A small network was shown many inputs. Here are its activations along a few directions, one row for each input.
Each table varies a few parts of the input and shows all the possible inputs, shuffled.
A made-up example of a description, with smaller parts first: line(4) and (point or (values(2) and ring(5)) or ring(11)).
Shared parts are said once, and a part with two or three values counts as separate values.
(in the rows, 128 means zero)

Rows:
r1: [ 79 102  71 101  90 169 136  29  81 155  34 119]
r2: [ 97 150  78 133 147  90  88 110 147  67 151 220]
r3: [105 156 139 130 168 100  54  30 104  86 120 146]
r4: [193 147 208 144 118  96 141 175 170 117 191 134]
r5: [ 74 193 109 125 155 123  83  84 123  98 157 191]
r6: [164 130 180 177 120 105 125 222 180  80 174 145]
r7: [106 213 102 124 160  94  97  55 125  91 121 155]
r8: [111 151  49 103 166  61  61 135 183 127 159 225]
r9: [205 141 154 166 151 106 119 246 177 110 174 161]
r10: [140 172 210 172 127 138 121 195 158 113 181 117]
r11: [171 191 204 172 132 109 136 164 160 105 145  81]
r12: [142  61 126 141 156 143 211 210 143 190 139  80]
r13: [ 65  84  27  77 138 117 156  86  97 137 115 123]
r14: [188 162 206 190 109 118 104 151 119 125 173  84]
r15: [126 168 106 100 144  81 102  64 136 104 167 209]
r16: [123 184 104 143 137 103  64  41  83 110 149 158]
r17: [ 66 107  99  73  86 165 140  52  35 155  27 136]
r18: [143  78 174 147  55 187 179 133 120 175  58  44]
r19: [138 161  53 124 177  92  82 131 146  98 151 236]
r20: [129  83 202 120  51 183 182 157  73 175  52  62]
r21: [ 76  82  24  98 186 127 170  99 109 172 115 156]
r22: [170 133 240 179 138 114  93 138 141 101 144  74]
r23: [179 132 150 146 141  76  98 251 213 138 181 149]
r24: [ 83 101  71  63 116 183 134  52  71 139  62 115]
r25: [147  77 174 108  82 201 178 156 110 158  86  41]
r26: [150  70 149 126  96 193 187 165 142 162 122  51]
r27: [132  63 129 120 107 135 198 194 132 155 139  47]
r28: [ 84  92  47  81 131 176 145  59 104 143  98 126]
The inputs of r9 and r19 match in every part but one. If r14 is changed in the same way as r9 into r19, which row does it become? -> r16
What do these inputs look like to the network? -> values(2) and (line(6) or line(8))
Which other rows does r20 become when the values(2) part takes its other values? List them by row number. -> r17

Rows:
r29: [ 68  63  59  76  99 177 153 107  90 151  44 131]
r30: [199 162 237 187  99 132 147 252 153 121 169 127]
r31: [215 133 215 196 131  87 111 224 178 146 147  80]
r32: [111  83  72  79  92 176 154  59  86 174  57 105]
r33: [184 142 222 171 113 126 160 226 194 100 185  80]
r34: [209 109 230 182 139 105 116 221 175 127 179  83]
r35: [198 113 218 183 117 117 131 224 184 105 200  74]
r36: [176 163 226 166 104 133 152 242 182 126 178 102]
r37: [ 65 184  68 118 175 124  88  15  89  94 124 162]
r38: [ 76  84  98  80  99 155 168  47  56 165  67  97]
r39: [108 167  57  93 137 112  67  19 108 112 106 197]
r40: [ 73 168  83  92 142  93  83   8  78 103 117 187]
r41: [ 64 143  45  96 142 114  67  61 115  94  92 225]
r42: [ 67 100  82 105 134 187 173  54  70 155  76  72]
r43: [106 106   8  97 195  82 150 159 164 147 181 199]
What do these inputs look like to the network? -> point or line(6) or (values(2) and line(4))
Which other rows does r40 become when the values(2) part takes its other values? List them by row number. -> r38

Rows:
r44: [133 119 116 148 156 138 157 183 154 136 153 115]
r45: [143 194 152 157 155 109 105 122 135 102 170 146]
r46: [ 97  94  59  80 131 138 158  50  85 169  98 112]
r47: [144  99 115 131 138 125 137 185 154 151 122 138]
r48: [ 68 110  49  88 134 157 144 116 105 135  86 169]
r49: [125 114 118 142 152 125 152 188 156 140 147 117]
r50: [150 113 185 140  97 154 124 132 120 134  92  83]
r51: [132 102 120 142 148 117 150 186 148 137 139 125]
r52: [155 117 174 144  88 157 120 135 122 134  87  83]
r53: [ 72 119 120 105  90 182 134  64  73 124  58 118]
r54: [139 147 135 143 148 121 120 145 166  92 183 134]
r55: [ 78 181  89 110 130 125  97  58  94 107 104 198]
r56: [138 122 154 127 115 137 174 158 134 150 146  91]
r57: [143 168 154 148 142  90  88 127 125 113 154 163]
r58: [130 142 137 138 145 108 115 151 168  96 176 136]
r59: [138 116 190 150 106 148 138 133 113 121 108  70]
r60: [139 120 136 133 134 101 102 152 154 104 165 153]
r61: [ 79 116  82  77  95 166 168  88  84 147  86 145]
r62: [147 128 151 132 118 150 179 153 132 146 153  89]
r63: [153 174 153 143 138  96  86 123 136 117 141 167]
r64: [149 127 135 128 130 107 100 147 165 108 152 158]
r65: [ 96 161  67 113 164  97  86  21  94 127 116 167]
r66: [ 89  96  97 107 123 154 124  25  73 147  68  86]
r67: [ 91 116  46  90 157 107  98  41 118 113 125 156]
r68: [138 130 139 138 140 100 114 148 159  94 167 144]
r69: [ 85  89  28  90 169 129 133  79 105 154  99 135]
r70: [149 105 105 135 129 127 132 186 155 149 117 138]
r71: [134  92 116 137 142 118 139 189 142 146 136 133]
r72: [140 106 187 145 100 148 127 136 108 131 106  79]
r73: [142 176 156 152 148  90 100 124 129 104 155 154]
r74: [154 133 124 131 122 109  96 148 167 107 146 158]
r75: [157 179 141 146 130  98  82 126 138 116 136 168]
r76: [134 189 154 152 153  97 100 127 138 106 163 147]
r77: [145 110 156 127 110 129 172 155 126 146 139  99]
r78: [131 127 188 150 110 156 140 136 122 125 116  61]
r79: [ 73 135  68  88 123 137 109  79 117  94 113 189]
r80: [163 113 138 120  91 138 155 157 134 159 116 113]
r81: [139 132 186 155 114 169 144 130 119 121 123  60]
r82: [148 100 151 122 104 129 162 160 120 156 136 109]
r83: [158 108 150 116 100 136 159 155 131 160 122 112]
The inputs of r55 and r61 match in every part but one. If r63 is changed in the same way as r55 into r61, which row does it become? -> r83
The inputs of r59 and r73 match in every part but one. If r78 is changed in the same way as r59 into r73, which row does it become? -> r76
What do these inputs look like to the network? -> line(5) and (values(2) or line(6))
Start at r54 and move only the line(6) part, one step at a time. The first step leads to r58. Which rows follow, in order? -> r68, r60, r64, r74
